Each row below holds a small network's activations on one record, seen along a few directions.
Each row is followed by the record's values for the fields MUV, VESI, DOKI, DASU.
A field that a record lacks is written none.
The largest differences between rows may come from other fields.
(in the rows, 500 means zero)
Random noise pushes rows far along 17 fixed directions. That doesn't count. These rows show it; they differ only by the noise:
[497 640 524 460 346 460 426 408 485 413 301 564 436 589 447 665 451 404
 669 316 652 561 510 534 422 468 652 635 690 371 352 345 344 290 746 389]
[675 497 718 491 549 555 665 389 542 547 445 575 670 440 487 276 782 380
 390 611 681 619 661 526 664 523 425 594 416 517 543 387 547 452 541 723]
[543 705 398 639 447 275 499 634 691 314 617 549 555 610 526 711 327 511
 550 529 441 412 327 576 417 409 804 372 695 550 482 501 364 489 672 404]
[509 402 439 555 450 501 561 311 555 547 517 353 411 448 321 591 533 430
 547 408 614 527 520 507 507 539 584 672 377 485 401 513 304 522 488 545]
[625 483 431 300 411 485 567 679 523 521 632 441 482 552 450 469 371 804
 572 473 421 317 507 478 639 667 420 491 573 397 472 664 355 654 406 453]
[421 196 521 358 363 840 507 550 398 448 425 425 628 506 571 232 528 534
 580 599 518 438 523 486 545 612 363 497 391 493 546 459 624 309 532 243]
[518 560 477 375 474 397 527 594 400 517 712 710 508 525 581 390 507 406
 616 307 569 632 414 403 491 499 408 474 689 499 606 609 497 421 426 538]
[577 367 375 508 569 462 447 488 387 415 550 631 490 437 578 399 557 537
 333 343 368 556 464 575 525 581 571 451 538 494 602 476 592 749 430 575]
[592 638 498 679 458 469 373 295 519 468 466 417 450 470 440 603 381 293
 233 667 497 366 480 562 429 625 768 695 359 683 558 401 539 603 444 632]
[550 615 454 408 359 689 418 553 342 584 382 314 422 546 479 398 474 608
 559 554 494 310 548 336 600 609 298 598 498 672 562 538 699 413 405 421]
[421 426 581 533 595 404 456 454 633 607 538 417 353 617 447 567 512 568
 541 456 344 499 510 412 499 359 505 327 577 438 624 543 383 562 430 581]
[421 473 535 414 476 500 453 563 414 535 598 565 501 461 619 393 311 542
 468 552 462 520 568 388 371 572 419 463 455 515 436 600 564 599 289 397]
[455 355 518 591 454 637 582 533 621 525 594 396 602 449 562 212 518 482
 488 560 396 586 510 349 466 456 302 348 481 619 465 456 546 415 502 397]
[404 609 553 528 370 503 420 415 395 402 411 534 445 357 633 408 217 338
 309 572 522 587 647 385 255 567 571 670 410 612 277 418 598 602 338 389]
[564 523 719 467 484 405 524 614 578 403 495 619 610 563 546 454 437 682
 538 554 463 513 622 576 476 478 516 318 582 353 460 430 454 508 563 448]
[573 551 506 293 577 467 570 607 421 577 535 677 564 608 547 470 667 652
 712 486 703 525 602 476 644 504 451 462 627 400 503 600 514 559 507 515]
[434 320 548 278 414 655 482 560 382 573 565 611 396 572 503 360 548 605
 768 426 599 430 532 541 511 580 408 466 449 365 437 604 513 330 500 331]
[651 503 408 526 589 394 520 476 530 489 239 423 521 421 373 843 565 727
 398 321 379 364 415 706 511 509 580 556 356 362 309 619 343 494 565 453]
[736 713 638 563 734 295 301 361 445 576 348 622 555 543 375 770 547 718
 487 477 576 408 687 655 306 566 576 441 407 382 302 487 440 646 437 532]

[548 545 473 643 469 580 502 527 688 497 343 359 578 558 540 479 595 490
 307 609 276 456 386 485 693 420 481 393 681 560 666 299 565 462 768 584]	MUV=ketim VESI=betok DOKI=none DASU=kese
[465 585 443 618 458 448 366 497 330 502 561 634 592 411 570 575 384 436
 477 383 493 643 429 521 360 564 455 490 523 555 520 452 661 469 480 455]	MUV=ketim VESI=betok DOKI=none DASU=kese
[566 624 372 527 528 382 558 606 564 362 468 429 396 569 512 446 566 547
 575 418 431 481 474 387 527 306 522 420 705 639 530 531 493 540 512 509]	MUV=gofuf VESI=suf DOKI=kib DASU=kese
[625 610 675 385 623 511 524 521 535 629 321 608 704 597 582 444 665 529
 417 650 574 568 613 443 639 477 352 455 657 398 557 425 531 466 615 644]	MUV=bover VESI=suf DOKI=kib DASU=kese
[329 444 510 668 464 574 496 431 578 546 644 533 490 504 545 502 515 333
 459 662 531 578 468 550 531 477 659 465 427 583 596 392 601 563 606 577]	MUV=ketim VESI=suf DOKI=kib DASU=kese
[514 501 667 596 443 304 581 519 569 200 639 760 306 377 572 236 500 272
 344 266 301 614 430 626 391 361 653 422 548 535 551 415 502 409 462 621]	MUV=gofuf VESI=betok DOKI=none DASU=kese
[562 478 478 511 434 481 415 540 423 554 562 488 827 519 462 765 271 605
 598 624 646 440 426 606 428 722 515 520 404 425 531 568 468 404 542 352]	MUV=bover VESI=tor DOKI=none DASU=kese
[377 505 570 426 541 357 622 556 737 500 754 598 476 531 593 445 349 386
 382 600 406 579 493 409 498 432 643 452 602 439 553 576 290 695 375 597]	MUV=bover VESI=suf DOKI=kib DASU=kese
[533 550 477 373 582 547 527 570 476 500 526 798 382 393 637 294 629 447
 417 380 440 472 464 570 386 484 463 477 445 469 218 583 531 430 524 403]	MUV=bover VESI=suf DOKI=zub DASU=kese
[557 509 594 441 631 356 494 444 628 375 627 629 420 662 395 550 608 511
 730 508 675 416 581 640 375 409 752 395 542 375 403 487 243 528 556 470]	MUV=git VESI=suf DOKI=kib DASU=rere
[501 364 397 472 623 482 571 445 569 337 515 401 817 566 483 638 558 265
 518 678 681 460 347 496 420 458 695 593 472 540 684 559 302 417 494 385]	MUV=gofuf VESI=betok DOKI=none DASU=kese
[487 517 412 508 481 373 446 574 462 526 443 634 515 508 587 600 436 617
 547 230 383 658 426 489 514 443 426 391 722 377 471 495 504 492 618 484]	MUV=ketim VESI=tor DOKI=none DASU=kese
[600 527 534 535 493 529 577 442 615 605 656 433 529 470 460 401 474 370
 298 711 453 349 428 502 618 635 514 600 338 652 634 590 516 525 366 716]	MUV=gofuf VESI=suf DOKI=zub DASU=dazil
[497 420 880 595 434 511 445 545 535 525 450 561 572 497 446 602 408 723
 416 705 386 397 573 828 510 591 524 310 240 292 536 412 596 392 610 523]	MUV=bover VESI=suf DOKI=zub DASU=kese
[485 462 370 581 492 383 542 643 531 493 700 586 615 562 569 655 459 615
 592 516 503 590 372 599 612 497 590 333 659 436 653 523 517 623 644 556]	MUV=ketim VESI=betok DOKI=none DASU=kese
[474 526 646 320 428 552 490 643 526 372 249 504 598 596 543 570 413 594
 560 514 426 357 450 575 512 462 514 500 549 365 503 511 463 195 613 290]	MUV=gofuf VESI=suf DOKI=kib DASU=rere
[466 512 447 694 542 597 388 390 617 666 670 405 445 487 461 472 455 434
 433 682 424 391 459 469 358 557 494 417 346 646 408 474 536 574 476 464]	MUV=ketim VESI=betok DOKI=none DASU=kese
[621 450 371 523 406 619 485 389 458 395 481 468 293 486 349 375 658 505
 502 309 501 416 512 646 660 616 630 645 537 521 495 322 495 571 653 586]	MUV=bover VESI=suf DOKI=kib DASU=rere
[593 634 597 630 584 440 535 492 514 731 456 557 447 521 410 665 719 696
 606 526 606 504 558 638 685 453 449 419 395 495 468 519 664 461 649 721]	MUV=ketim VESI=suf DOKI=zub DASU=rere
[453 426 420 645 379 488 362 316 500 541 659 364 368 522 356 634 338 377
 492 437 508 554 447 519 453 628 620 589 534 481 634 372 396 639 527 616]	MUV=ketim VESI=suf DOKI=kib DASU=kese
[500 578 543 412 479 492 455 501 532 372 246 323 413 598 432 569 489 475
 482 368 344 407 440 390 441 345 451 520 683 450 559 450 315 301 529 416]	MUV=bover VESI=suf DOKI=zub DASU=dazil
[387 695 632 461 549 475 419 527 370 579 366 593 347 598 547 662 552 544
 570 677 609 379 593 571 541 426 643 514 406 552 559 559 742 464 475 545]	MUV=bover VESI=suf DOKI=kib DASU=rere
[551 522 551 407 436 536 526 434 381 362 437 396 511 488 425 331 511 483
 591 398 632 570 703 338 473 511 365 620 597 507 490 368 426 539 381 459]	MUV=ketim VESI=betok DOKI=none DASU=dazil
[429 449 440 555 282 556 446 442 322 340 318 427 590 415 425 701 333 616
 592 359 618 603 599 642 475 630 609 668 440 370 338 331 504 545 629 307]	MUV=ketim VESI=tor DOKI=none DASU=dazil
[458 520 691 587 475 418 599 516 543 569 584 611 560 424 530 556 480 427
 423 608 538 591 486 605 538 466 505 495 338 500 552 531 582 397 486 637]	MUV=ketim VESI=betok DOKI=none DASU=kese
[401 382 578 392 690 591 592 520 673 593 449 555 580 560 615 464 625 478
 474 755 523 411 485 516 486 390 535 408 360 439 398 625 458 431 518 412]	MUV=ketim VESI=suf DOKI=zub DASU=rere
[712 401 374 713 487 686 428 402 490 508 348 133 571 491 252 453 723 663
 574 354 372 381 432 483 578 521 227 419 456 668 640 367 587 324 585 458]	MUV=gofuf VESI=betok DOKI=none DASU=kese
[584 580 275 590 661 470 661 667 720 509 413 523 700 464 636 601 634 623
 401 686 429 381 367 587 557 374 587 379 410 627 266 659 560 496 651 385]	MUV=git VESI=suf DOKI=kib DASU=kese
[535 499 513 575 386 489 600 596 469 544 424 535 682 397 563 664 399 637
 421 612 528 536 469 683 618 604 517 527 337 447 409 519 632 491 645 527]	MUV=gofuf VESI=suf DOKI=zub DASU=dazil
[631 399 337 442 522 576 543 479 336 451 425 413 655 376 431 522 592 562
 504 409 616 519 487 521 540 628 382 637 412 475 450 540 481 535 460 433]	MUV=ketim VESI=betok DOKI=none DASU=kese
[594 665 369 523 511 527 375 472 430 553 403 569 371 512 558 419 611 386
 372 333 368 485 355 423 522 499 420 532 684 617 576 446 644 449 559 593]	MUV=ketim VESI=betok DOKI=none DASU=kese
[359 381 598 420 450 587 443 542 357 613 612 425 583 531 447 572 413 585
 657 614 596 472 541 479 507 606 381 475 356 444 669 588 549 429 350 417]	MUV=bover VESI=betok DOKI=none DASU=kese
[503 696 511 532 271 511 504 550 578 377 260 435 403 490 519 548 320 478
 441 500 393 382 449 533 488 465 585 632 529 540 314 426 499 286 687 373]	MUV=ketim VESI=suf DOKI=zub DASU=kese
[575 495 460 546 639 643 399 268 417 598 284 385 642 562 347 682 736 468
 614 576 787 469 605 556 487 560 549 645 386 475 458 368 465 479 596 471]	MUV=ketim VESI=betok DOKI=none DASU=dazil
[794 532 538 508 490 381 498 640 391 216 598 461 707 474 446 373 476 700
 451 401 417 460 538 537 512 607 378 405 636 525 719 430 502 631 390 526]	MUV=ketim VESI=tor DOKI=none DASU=kese
[476 418 707 530 540 367 433 453 544 572 712 553 550 489 455 525 362 430
 425 433 373 560 430 537 386 534 430 396 474 394 673 543 389 440 363 619]	MUV=ketim VESI=tor DOKI=none DASU=rere
[239 379 488 490 294 499 641 526 736 465 681 348 308 509 544 409 230 317
 488 522 330 564 394 330 566 411 604 551 587 520 559 554 300 485 459 509]	MUV=gofuf VESI=tor DOKI=none DASU=dazil
[752 448 220 490 543 719 422 444 367 432 553 366 677 555 339 415 726 576
 594 517 623 287 453 573 624 747 481 569 471 651 653 435 557 571 531 432]	MUV=git VESI=suf DOKI=zub DASU=kese
[374 249 427 481 641 725 585 498 482 392 316 541 376 433 677 236 838 348
 363 612 441 479 491 533 564 310 599 457 338 655 526 493 763 477 530 459]	MUV=git VESI=suf DOKI=kib DASU=kese

Which values does each new row have?
[552 603 248 541 697 442 378 444 485 651 524 556 209 534 504 503 644 480
 570 363 455 395 401 412 324 394 494 430 533 642 313 657 533 556 429 481]	MUV=gofuf VESI=betok DOKI=none DASU=kese
[516 358 408 491 545 451 517 554 696 409 549 484 483 539 446 574 448 699
 487 350 237 406 402 646 475 498 625 325 564 299 401 508 237 598 601 372]	MUV=bover VESI=suf DOKI=zub DASU=dazil
[257 387 261 589 437 448 733 459 531 570 573 278 505 356 532 663 449 362
 485 525 651 784 472 284 670 384 542 682 457 620 547 636 471 703 403 621]	MUV=git VESI=tor DOKI=none DASU=kese
[547 459 386 638 590 563 425 296 563 706 534 397 637 453 409 572 496 494
 486 574 613 602 582 424 404 632 454 528 428 503 308 428 402 651 528 487]	MUV=bover VESI=tor DOKI=none DASU=kese
[385 312 498 312 550 685 587 427 646 742 452 409 495 615 545 436 586 507
 541 732 599 556 642 332 716 510 462 555 602 318 470 445 344 724 606 559]	MUV=ketim VESI=betok DOKI=none DASU=kese
[467 364 412 580 504 482 455 483 342 561 593 560 427 411 519 501 490 602
 469 394 494 615 540 547 550 595 481 486 403 511 553 524 683 729 415 609]	MUV=ketim VESI=suf DOKI=kib DASU=kese
[406 440 463 677 648 458 259 382 428 409 367 351 576 642 439 749 485 578
 525 558 419 451 537 539 436 445 710 389 490 553 775 388 584 659 427 454]	MUV=gofuf VESI=tor DOKI=none DASU=dazil
[604 730 530 413 551 379 436 502 465 507 399 633 602 577 563 513 512 449
 574 378 587 663 531 356 418 445 397 488 834 425 440 389 416 449 610 508]	MUV=gofuf VESI=betok DOKI=none DASU=rere
[632 451 535 565 697 484 546 393 603 697 512 529 495 467 407 548 768 521
 403 521 490 482 488 626 630 510 475 471 365 439 489 559 464 548 547 727]	MUV=ketim VESI=tor DOKI=none DASU=kese
[535 555 474 499 751 538 290 344 718 838 403 463 405 671 467 600 557 592
 472 580 347 354 527 407 384 476 450 379 561 408 305 531 338 580 524 488]	MUV=ketim VESI=tor DOKI=none DASU=kese
[377 476 487 775 395 542 439 393 516 558 685 344 312 525 367 557 427 594
 648 743 674 461 667 558 483 544 686 440 307 640 417 378 629 730 539 525]	MUV=bover VESI=suf DOKI=kib DASU=rere
[361 464 373 462 371 680 434 486 378 632 449 311 530 579 448 657 427 543
 688 578 615 425 465 425 628 585 480 604 474 556 625 548 589 394 526 389]	MUV=bover VESI=tor DOKI=none DASU=dazil
[476 308 394 425 511 636 529 431 369 483 405 537 615 391 558 529 593 383
 284 466 531 579 438 588 620 621 564 684 408 421 584 459 544 630 534 558]	MUV=ketim VESI=suf DOKI=kib DASU=kese
[546 612 492 524 574 376 522 507 659 630 680 630 261 508 525 403 506 594
 390 510 366 508 587 483 560 498 531 376 611 454 347 494 445 860 493 714]	MUV=ketim VESI=suf DOKI=zub DASU=kese
[455 595 442 521 441 548 347 442 381 636 461 440 467 532 446 617 470 409
 569 380 510 508 375 407 478 550 370 574 554 548 626 509 558 311 493 494]	MUV=ketim VESI=betok DOKI=none DASU=kese
[673 348 544 459 443 577 447 416 573 440 564 372 478 592 309 321 499 618
 622 479 503 373 599 524 496 659 460 485 541 407 493 384 303 525 495 471]	MUV=gofuf VESI=betok DOKI=none DASU=kese
[408 142 329 496 461 658 610 382 452 366 523 605 514 368 505 422 631 425
 497 457 672 605 518 728 583 608 744 639 301 401 381 418 504 662 613 444]	MUV=ketim VESI=suf DOKI=zub DASU=kese
[481 553 367 390 610 462 590 499 394 353 307 503 614 452 578 659 566 426
 401 637 678 431 505 505 544 445 692 723 391 590 501 637 531 612 363 454]	MUV=ketim VESI=betok DOKI=none DASU=kese
[499 440 551 451 647 438 496 406 522 468 595 614 450 430 537 380 495 352
 314 465 421 506 533 481 368 500 563 552 383 513 473 579 434 641 258 560]	MUV=ketim VESI=suf DOKI=kib DASU=kese
